Each row below is a small network's average activation on inputs in which a field has the value named, seen along a few directions.
Related values have similar rows: they may be neighbours, one step apart, or belong to one group.
(in the rows, 500 means zero)
Random noise pushes rows far along 8 fixed directions. That doesn't count. These rows show it; they differ only by the noise:
[508 545 413 550 514 474 470 710 671 566 489 466 414 484 446 570 413 316
 328 607 578 655]
[280 399 531 388 482 292 372 458 427 550 664 265 379 471 611 548 485 486
 410 451 527 519]
[518 520 600 421 547 470 430 483 524 523 458 516 508 649 385 497 482 644
 413 559 542 514]
[494 404 772 467 406 269 350 552 729 373 353 584 238 357 490 588 475 608
 437 646 306 627]
[379 578 618 368 470 421 408 358 561 443 373 475 373 666 382 604 432 626
 312 554 544 598]
[302 528 598 316 367 269 464 263 460 340 408 550 465 544 439 484 557 611
 498 406 375 531]
[460 536 742 411 557 375 387 425 597 496 430 509 371 609 293 590 430 828
 249 541 455 518]
[447 532 402 330 389 442 539 531 485 322 383 645 582 576 453 426 494 382
 620 603 386 626]
[479 404 464 379 498 481 399 578 443 521 547 405 495 618 622 461 491 377
 572 642 599 571]
[483 515 622 469 441 402 400 404 602 486 378 514 403 580 486 523 547 512
 443 522 578 569]


Values of Y:
y14: [506 596 467 490 455 874 581 182 361 465 411 547 675 723 557 599 527 447
 691 530 716 457]
y19: [281 481 429 429 463 388 496 526 486 486 527 405 463 419 423 626 375 453
 357 497 406 567]
y5: [644 446 559 581 484 456 356 463 589 542 477 499 379 535 716 317 640 411
 502 409 676 465]
y4: [599 534 461 393 576 572 577 463 438 472 498 723 654 527 360 395 492 666
 528 504 410 428]
y12: [464 466 446 512 524 535 531 530 474 509 539 376 420 611 576 512 470 434
 501 514 559 505]
y17: [595 471 416 653 487 535 563 694 563 451 611 491 545 184 680 422 515 316
 677 481 373 470]
y18: [480 444 478 255 605 506 515 403 254 464 594 598 540 858 404 372 496 663
 437 501 501 509]
y8: [454 502 461 582 427 391 539 407 556 409 514 555 428 477 541 446 610 383
 564 325 514 501]
y22: [295 613 500 487 621 476 673 568 452 449 508 508 517 539 209 590 353 774
 226 364 299 453]
y9: [429 608 585 588 524 451 610 479 507 534 613 486 682 274 326 545 488 748
 489 380 296 376]
y3: [440 593 455 434 512 446 529 547 548 310 456 487 326 425 505 522 358 559
 373 582 271 549]
y10: [528 378 408 351 591 364 523 708 401 575 706 378 412 581 532 393 473 491
 493 683 435 458]
y16: [704 549 715 452 588 556 510 424 623 434 306 689 387 491 359 570 467 775
 423 625 389 417]
y6: [385 456 672 591 514 411 480 497 561 462 562 357 285 405 536 677 399 685
 402 476 454 460]
y7: [459 399 533 425 528 204 439 424 395 475 710 440 421 466 582 282 595 660
 430 290 437 364]
y2: [628 478 458 504 523 377 353 586 669 603 437 539 164 596 555 488 553 297
 229 550 730 641]
y23: [225 649 651 533 434 462 471 368 508 573 433 309 373 405 401 715 435 635
 241 441 463 509]
y13: [683 348 417 513 562 710 497 717 395 588 640 497 509 595 688 498 466 384
 630 770 517 526]
y15: [639 416 411 432 585 321 513 696 488 481 561 673 440 727 417 259 579 506
 461 472 447 479]
y11: [356 461 469 404 481  99 463 272 444 559 615 498 191 656 446 422 682 524
 154 219 427 526]
y1: [563 436 779 655 451 451 356 341 593 521 332 435 330 338 651 567 563 688
 500 412 509 407]
y24: [488 482 412 524 500 491 545 400 396 606 553 419 529 400 500 499 539 492
 496 326 561 406]
y25: [464 484 419 637 477 769 485 490 491 511 564 406 568 394 588 696 405 337
 620 559 574 616]
y21: [497 494 368 476 464 454 584 419 454 487 562 502 514 438 584 490 541 392
 533 416 523 462]
y20: [513 524 608 543 544 488 422 693 687 495 529 471 460 403 366 627 355 646
 325 720 409 566]
Y is arranged as 5 separate groups.
Which other values are in the same group as y16? Give them in the order they are listed.
Answer: y4, y2, y24, y21
Which other values are in the same group as y12? Give them in the order they are listed.
Answer: y8, y22, y6, y15
Which other values are in the same group as y19? Give them in the order they are listed.
Answer: y9, y10, y23, y20
Which other values are in the same group as y18? Give them in the order they are listed.
Answer: y14, y13, y11, y25
